Each row below holds a small network's activations on one input, seen along a few directions.
Each table varies a few parts of the input and shows all the possible inputs, shuffled.
Descriptions start from the smaller parts, as in this example, which fits no table here: one of 2 separate values, together with either a single point or one of 11 places along a line or (one of 4 places along a line, together with one of 8 places around a ring).
Shared parts are said once, and a part with two or three values counts as separate values.
In the rows, zero is written as 128.

Rows:
row 1: [103 120 105 118 152  97 164 144  86 175 113 136  89 103 132]
row 2: [175 134 165 160  73 120  91 102 107 121 152 138 159 143 129]
row 3: [154 122  82 121 118  91 133 182 101 175 130 150 128 134 128]
row 4: [ 90 127 149 134 160 127 159  93 130 109 134 106 116 121 124]
row 5: [114 149 188 157 101 122 133  73  77 101 146 116 122 104 144]
row 6: [115 144 178 143 124 148 121  82 130  70 137  97 123 117 137]
row 7: [189 122 110 134  86 115 108 160 112 156 137 160 163 153 119]
row 8: [100 118 100 103 173 128 151 153 143 143 103 113  95 117 124]
row 9: [187 122 102 116 113 138  90 175 176 129 125 145 168 167 116]
row 10: [ 87 134 158 150 132 110 171  82  77 138 147 121 117 108 130]
row 11: [150 119  73  99 148 127 122 192 166 149 116 132 137 148 118]
row 12: [176 133 156 143  94 142  78 113 163  95 141 122 164 158 124]
row 13: [ 24 121 100  88 189 198 143 112 198 104  84 129  82  91 139]
Describe the family of inputs behind these rows.
Answer: either a single point or (one of 2 separate values, together with one of 6 places around a ring)
Which other rows does row 2 become when the place on the ring of 6 takes its other values? List them by row number.
Answer: row 1, row 3, row 5, row 7, row 10
Which other rows does row 12 become when the choice among 2 separate values takes its other values? List them by row number.
Answer: row 2

Rows:
row 14: [159 116  93 106 164 112 141 178 160 148 124 111 140 160 104]
row 15: [ 21 134 152 114 184 175 160  70 158  89 104 103  78  82 142]
row 16: [113 127 125 134  88 142 105 118 105 141 115 172 120 107 148]
row 17: [173 134 140 126 105 153  87 132 168 100 132 124 155 150 123]
row 18: [191 130 143 131 132 106 123 146 136 122 145  93 152 160 107]
row 19: [130 133 149 151  78 141  99  94 113 121 138 154 143 123 140]
row 20: [173 138 163 152 112  96 135 118  98 119 161 107 156 149 117]
row 21: [101 120  78 108 120 151 113 159 139 154 105 172 116 110 140]
row 22: [148 132 152 155 109  90 140 112  79 140 154 123 136 133 126]
row 23: [145 117  91 104 140 155 108 164 190 128 113 139 144 151 117]
row 24: [ 34 128 146 117 212 132 196  86 128 100 113  73  71  89 130]
row 25: [133 126 126 137 118  91 144 135  73 160 130 142 113 114 135]
row 26: [154 138 159 148  85 144  93 102 133  96 144 135 160 141 132]
row 27: [118 120  75 108 143 105 150 177 113 173 114 145 108 120 131]
Describe the family of inputs behind these rows.
Answer: one of 2 separate values, together with either a single point or one of 6 places around a ring
Changing only the choice among 2 separate values turns row 14 into row 23. The same change can be made to row 22. Which row results?
Answer: row 19
Which other rows does row 27 become when the choice among 2 separate values takes its other values? List them by row number.
Answer: row 21
